A small network was shown many inputs. Here are its activations along a few directions, one row for each input.
In each table, some parts of the input vary, and every possible input appears once, in random order.
A made-up example of a description, with smaller parts first: values(2) and (point or ring(11) or (line(4) and ring(8))).
Shared parts are said once, and a part with two or three values counts as separate values.

Other details of the inputs vary at random and push rows far along three fixed directions, the same in every table; ignore that.

Rows:
R1: [  9 -42  39 -20  32  -4 -40  57 -30  29  27]
R2: [ 16  17  -7   5 -11 -14  -3  18 -10  12  33]
R3: [ 10  -8 -56 -28 -15  -7 -18 -47   9   2 -35]
R4: [ -3 -11   1  -5  15 -47  -1   7 -29  10  27]
R5: [-14  22  33  21   5  33  18  10  11 -21   1]
R6: [ 14 -46 -12 -33   0  15 -44   4   6  20 -20]
R7: [ -4  17  31  30   7  30  27  15  15 -18   5]
R8: [ 15 -39  28 -13   4  84 -38  36  29   3 -28]
R9: [  0  -5 -56 -29 -22  -6 -18 -55  13  -3 -40]
R10: [  8  39  -7  33 -20 -25  30  -3 -10  -1  30]
R11: [  2 -44  36 -14  21  -6 -29  47 -22  21  25]
R12: [-14  46   5  28  11 -32  41 -13 -14 -17  20]
R13: [  2   7  40  29  -7  88  23  15  46 -26 -22]
R14: [  4 -11 -52 -26 -22  -5 -13 -53  20   6 -39]
R15: [-24  38   4  29  -1 -34  47 -24  -3 -16  12]
R16: [-24  36   5  29   2 -32  46 -16  -2 -13   9]
R17: [-24  36   5  29   6 -32  41 -11  -5 -14  10]
R18: [  8 -17 -41 -35 -10  -8 -30 -33  -2   5 -21]
R19: [ -3  -6   2  -6  18 -42  -3  11 -32   8  25]
R20: [-10  -4   1  -5  18 -46  -2  12 -29  12  17]
R21: [ 22  34  17  32 -37 102  19  15  58 -29 -26]
R22: [  7 -18 -53 -31 -23  -8 -16 -52  13   3 -33]
R23: [  3 -41  38 -19  29  -5 -37  57 -30  26  23]
Description of these inputs: values(3) or (line(4) and ring(5)).
Q: What sort of input is R21?
A: values(3)

Rows:
R24: [  4  -8 -15  -2  11 -19  -1  -7  -2  -3  -2]
R25: [  1  16 -13 -17   0 -16 -10 -12 -20  -3   3]
R26: [  3  15  -9  -7  -1  -9 -15 -12  -9   4   2]
R27: [ -1  -9 -16  -1  -2 -20   4  -8 -13   2   1]
R28: [ 10  10 -18 -11  -5  -8   2 -26 -11 -11   3]
R29: [  0   5  -9  -2 -19 -23  -3  -8   1  14   5]
R30: [ -44   36  -29   12  -47  120   37 -113  110  -70 -121]
R31: [ -5  13 -12 -12  11 -20  -7  -7 -23  -4  -4]
R32: [ -1   9  -9 -11  18 -24 -10  -4 -16   3  -9]
R33: [ -9   8  44  13  16  10   1  50 -15  -8  36]
R34: [ -9   4 -10   3   1 -15  -1  -1   0   5 -15]
R35: [ 6 -3 49 20  4  3 23 43 -9 -2 38]
R36: [-8 15 60 35 13 24 28 52 11 -6  8]
R37: [  0   5 -13  -6  -7 -24   4  -5   2  19   0]
R38: [  5   4 -11  -6  11 -17   3 -12 -21  -7   3]
R39: [ -6   6 -13   1 -15 -14 -10 -10  -2  11   1]
R40: [ -6   5 -17  -9 -14 -17  -6  -8 -10   5   0]
R41: [ 10   2 -15  -6  14 -22   1 -19 -10  -4  -7]
R42: [ -5  15 -25  -6   1 -11  -4 -15   4   4  -4]
R43: [-11  12  51  27   7  18  24  48   1  -8  15]
R44: [  6  -3 -12   1  -4 -11  -6  -9  -1   1  16]
R45: [ 3 10 51 39 -6 26 30 31 14 -6 27]
R46: [ -9   5 -13  -4  11 -23  -7   0  -4   0  -5]
R47: [  1   1 -12 -15 -17 -28  -2  -4  -9   8   5]
R48: [ -2  19  27  34 -10  39  42   9  26 -27  -5]
R49: [  5  -1 -20  -4   7 -17   2 -11  -3   6  11]
R50: [  44 -109  -13  -63  -18   62 -102   26   13   47  -28]
R51: [-26 -35   6 -16  15 -13   4 -35   1  -3 -16]
R52: [  4  21  48  30  25  36  27  30   2 -11  22]
R53: [ -2  17  54  19  33  23   7  50 -13   3  26]
R54: [  44 -104   36  -41   -2  101  -73   65   35   28  -38]
R55: [ 12   6 -15  -3  -3  -9  -5 -23  -6   0   6]
R56: [  4   1 -19  -7  -7 -16   0 -14  -8  -8  13]
R57: [  4 -12 -13   3   2 -17   3  -8  -3   5  -9]
R58: [ -4   7 -13  -5  -6 -15 -16  -6  -2   5  10]
R59: [-12   7 -19 -10   2 -18  -8  -4 -10  -5  -2]
R60: [ 12 -11 -14  -6  -5 -25   9  -8  -1  19   6]
R61: [ -9  20  32  35   6  51  30  19  19 -36   4]
R62: [  5 -10 -12   0   2 -21   3  -5  -8  18   9]
R63: [  3  -3 -14   0 -11 -18   6 -12 -11   1  11]
R64: [ -7   9 -17   1  -6  -7   0 -10   4  13  -7]
R65: [-12   5 -17  -3  -6 -15  -2  -6  -8   2 -10]
Q: The inputs of R32 and R41 match in every part but one. If R64 is changed in the same way as R32 into R41, which row does it become?
A: R62
Q: The inputs of R37 and R60 match in every part but one. If R53 is changed in the same way as R37 into R60, which row does it become?
A: R52
Q: What do these inputs look like to the network?
A: values(2) and (point or (line(4) and ring(5)))
Q: Which other rows does R46 become when the ring(5) part takes its other values? List them by row number.
A: R33, R42, R58, R59
Q: Which other rows does R63 become when the ring(5) part takes its other values? List them by row number.
A: R27, R50, R57, R62
Q: Which other rows does R43 become when the line(4) part takes its other values? List them by row number.
A: R31, R59, R65
